These are the activations of a small network on made-up records, seen along a few directions, one row for each record.
Each row is followed by the record's values for the fields G, C, V, L, K.
Other fields move the rows too, some of them a lot.
In the rows, 500 means zero.
Random noise pushes rows far along 3 fixed directions. That doesn't count. These rows show it; they differ only by the noise:
523  424  503  553  618  455  510  626  397  408  447  406  603  538  285  554  570  464  590  462  489  541
515  423  504  523  594  460  494  632  438  439  460  447  539  569  353  523  556  516  582  492  516  518
542  448  423  417  586  449  449  564  529  471  446  394  449  701  402  375  630  650  669  626  535  488
472  402  644  605  594  458  528  709  391  425  494  560  553  435  427  677  418  423  488  382  542  538
493  442  701  528  659  386  502  636  455  395  484  505  483  460  556  639  384  495  605  487  582  562

510  417  467  563  454  570  507  711  468  565  584  621  439  465  435  601  478  435  356  370  530  518
G=g1 C=c1 V=v2 L=l2 K=k1
442  473  528  507  475  482  525  531  476  503  450  588  539  536  507  465  501  570  504  502  504  428
G=g1 C=c1 V=v1 L=l1 K=k2
404  586  711  427  678  391  408  429  584  391  533  427  365  467  696  501  308  635  662  660  592  594
G=g1 C=c2 V=v1 L=l1 K=k1
526  539  652  441  665  340  444  448  523  377  463  407  463  551  648  497  429  602  750  639  547  542
G=g1 C=c1 V=v1 L=l2 K=k2
591  409  423  482  493  528  502  622  465  556  466  491  515  631  360  467  615  501  553  489  502  477
G=g1 C=c1 V=v1 L=l1 K=k1
410  538  509  615  521  532  552  474  402  426  474  497  687  367  371  559  441  367  388  412  398  526
G=g2 C=c1 V=v1 L=l1 K=k1
508  551  647  501  724  359  487  480  440  351  453  323  620  461  435  593  449  470  706  542  491  617
G=g2 C=c1 V=v1 L=l1 K=k1
635  478  528  542  709  421  496  537  418  410  469  252  600  476  286  623  590  380  701  476  504  637
G=g1 C=c2 V=v2 L=l2 K=k1
624  571  237  503  452  598  558  334  477  506  506  307  637  368  294  516  672  227  433  387  364  569
G=g2 C=c1 V=v2 L=l2 K=k2
426  437  474  682  518  575  513  626  340  449  514  493  696  426  175  638  536  330  404  298  441  555
G=g1 C=c2 V=v1 L=l1 K=k2
546  460  705  579  695  400  475  612  407  388  489  433  526  463  481  679  405  430  669  462  562  601
G=g1 C=c2 V=v1 L=l1 K=k1
487  520  341  478  426  549  504  426  490  508  506  440  541  533  402  415  609  513  471  529  413  498
G=g1 C=c1 V=v2 L=l2 K=k1
538  495  493  490  458  521  506  478  502  541  531  489  454  448  526  531  525  461  474  460  525  513
G=g1 C=c2 V=v2 L=l2 K=k2
525  509  489  526  500  488  548  465  479  494  492  451  545  456  444  537  528  439  514  468  464  529
G=g1 C=c2 V=v2 L=l2 K=k1
586  570  427  379  512  451  477  312  597  496  456  333  469  583  561  368  600  565  669  664  473  501
G=g1 C=c1 V=v2 L=l2 K=k1
512  410  561  517  431  522  495  583  486  567  463  634  453  561  548  488  506  504  483  461  555  420
G=g1 C=c2 V=v1 L=l1 K=k2
487  512  588  458  493  429  480  358  508  473  407  487  532  592  577  372  512  597  622  642  478  431
G=g1 C=c2 V=v1 L=l1 K=k1
547  563  350  427  579  500  458  324  506  450  414  204  607  597  299  335  712  543  684  636  421  555
G=g1 C=c1 V=v1 L=l1 K=k1
420  516  234  479  359  627  429  480  549  565  540  491  521  629  329  326  638  612  411  525  436  433
G=g1 C=c1 V=v1 L=l2 K=k2
540  509  523  513  522  502  488  546  565  531  602  511  400  411  616  614  422  454  454  459  578  571
G=g1 C=c2 V=v2 L=l1 K=k1
512  606  587  435  473  458  529  306  602  480  556  508  411  324  804  545  337  399  464  545  507  542
G=g2 C=c2 V=v2 L=l2 K=k1
526  543  483  483  610  449  449  485  500  423  512  374  500  523  464  508  501  526  632  551  495  550
G=g1 C=c1 V=v1 L=l2 K=k1
665  496  529  420  502  444  540  436  562  545  493  473  454  454  685  535  498  391  572  525  550  521
G=g1 C=c1 V=v2 L=l2 K=k1
566  459  513  422  592  440  466  514  495  470  413  372  504  629  430  427  591  559  692  578  542  507
G=g1 C=c1 V=v1 L=l1 K=k2
556  484  308  416  517  492  466  440  524  515  404  364  537  740  316  259  725  630  627  671  431  447
G=g2 C=c2 V=v2 L=l2 K=k1
389  567  584  515  505  472  505  411  539  437  515  542  484  394  615  495  387  526  439  526  493  503
G=g2 C=c2 V=v2 L=l1 K=k2
613  449  450  470  531  513  497  598  518  543  481  455  450  529  478  554  573  430  561  432  561  505
G=g1 C=c1 V=v1 L=l1 K=k2
476  455  306  462  294  634  484  519  555  644  547  593  417  639  417  354  640  599  385  512  482  396
G=g1 C=c2 V=v2 L=l2 K=k2
496  494  512  551  411  557  563  497  469  556  475  594  567  411  551  547  461  417  372  422  451  449
G=g2 C=c1 V=v1 L=l2 K=k1
429  617  756  446  705  334  460  393  613  356  532  425  424  346  818  604  257  560  666  602  616  642
G=g1 C=c1 V=v1 L=l1 K=k2
420  491  721  564  649  403  503  623  446  377  499  545  517  423  576  650  347  534  567  469  566  564
G=g1 C=c1 V=v1 L=l1 K=k2
531  475  649  633  663  431  575  597  324  363  469  444  661  293  393  764  422  274  511  327  460  619
G=g2 C=c1 V=v2 L=l2 K=k2
410  591  422  407  415  573  429  370  636  566  548  515  393  607  583  324  507  696  453  658  497  449
G=g2 C=c2 V=v1 L=l1 K=k1
577  493  528  615  553  468  586  474  373  448  441  403  707  350  332  618  549  257  501  366  444  534
G=g1 C=c2 V=v2 L=l2 K=k1
465  580  332  410  453  509  490  347  558  492  481  403  526  539  433  319  605  580  536  581  436  467
G=g1 C=c1 V=v1 L=l2 K=k2
431  656  324  524  497  564  558  239  452  407  482  302  726  342  293  431  562  383  429  490  316  579
G=g2 C=c1 V=v1 L=l1 K=k2
515  452  482  509  542  457  503  570  468  455  458  458  568  566  383  500  570  498  585  500  486  500
G=g1 C=c1 V=v2 L=l2 K=k2

Which values does each new row have?
586  439  553  484  417  505  546  491  490  574  456  608  472  515  602  486  507  438  461  500  514  432
G=g2 C=c2 V=v2 L=l2 K=k1
561  560  576  398  522  403  498  284  574  472  467  393  459  527  652  417  499  567  679  678  500  512
G=g1 C=c2 V=v2 L=l2 K=k1
369  558  585  462  519  437  472  408  531  430  509  518  487  508  623  429  398  651  547  611  512  519
G=g1 C=c1 V=v1 L=l1 K=k2
594  415  525  414  465  461  481  595  573  544  508  568  324  603  663  470  495  548  536  541  607  458
G=g1 C=c2 V=v2 L=l2 K=k2
603  410  508  443  458  541  452  683  611  669  573  635  246  568  669  541  484  525  447  474  660  454
G=g1 C=c2 V=v2 L=l2 K=k1
443  436  608  602  535  499  498  741  407  476  560  617  505  415  486  685  378  427  397  336  551  526
G=g1 C=c1 V=v1 L=l2 K=k1
546  484  528  406  299  553  501  428  642  641  533  647  315  532  820  424  450  544  406  563  577  402
G=g1 C=c2 V=v2 L=l2 K=k1
690  357  437  585  523  497  561  622  369  536  396  434  654  526  263  554  680  311  545  379  481  477
G=g1 C=c2 V=v2 L=l2 K=k1
625  422  488  497  533  487  495  578  482  545  458  489  475  569  462  528  578  431  589  457  555  483
G=g1 C=c2 V=v1 L=l1 K=k2
484  363  488  596  418  632  490  771  453  639  550  698  464  508  413  593  506  439  323  342  567  448
G=g1 C=c1 V=v1 L=l1 K=k1
650  499  363  527  591  458  550  421  401  429  438  247  698  475  233  533  702  337  625  454  393  602
G=g1 C=c1 V=v2 L=l2 K=k2
500  507  505  488  536  529  498  503  486  486  504  437  516  454  442  518  508  417  527  477  505  568
G=g1 C=c1 V=v1 L=l1 K=k1
567  476  382  437  446  536  459  524  603  559  542  492  353  613  557  434  579  578  518  564  552  479
G=g1 C=c2 V=v2 L=l2 K=k2
391  485  576  456  413  513  473  581  593  607  522  754  351  570  740  433  394  696  390  552  587  376
G=g2 C=c1 V=v1 L=l1 K=k2
316  520  649  623  485  529  512  531  441  420  558  615  556  334  503  626  316  479  364  403  484  522
G=g1 C=c2 V=v1 L=l1 K=k2
477  383  475  495  344  623  451  687  544  676  548  736  339  592  559  447  498  579  330  448  599  371
G=g1 C=c2 V=v1 L=l1 K=k2
416  536  613  578  530  500  496  552  537  480  609  576  451  388  586  640  347  529  406  469  538  564
G=g1 C=c2 V=v2 L=l1 K=k1
558  455  369  576  449  583  529  492  420  527  419  435  685  551  211  459  679  401  466  425  410  451
G=g2 C=c2 V=v1 L=l1 K=k2
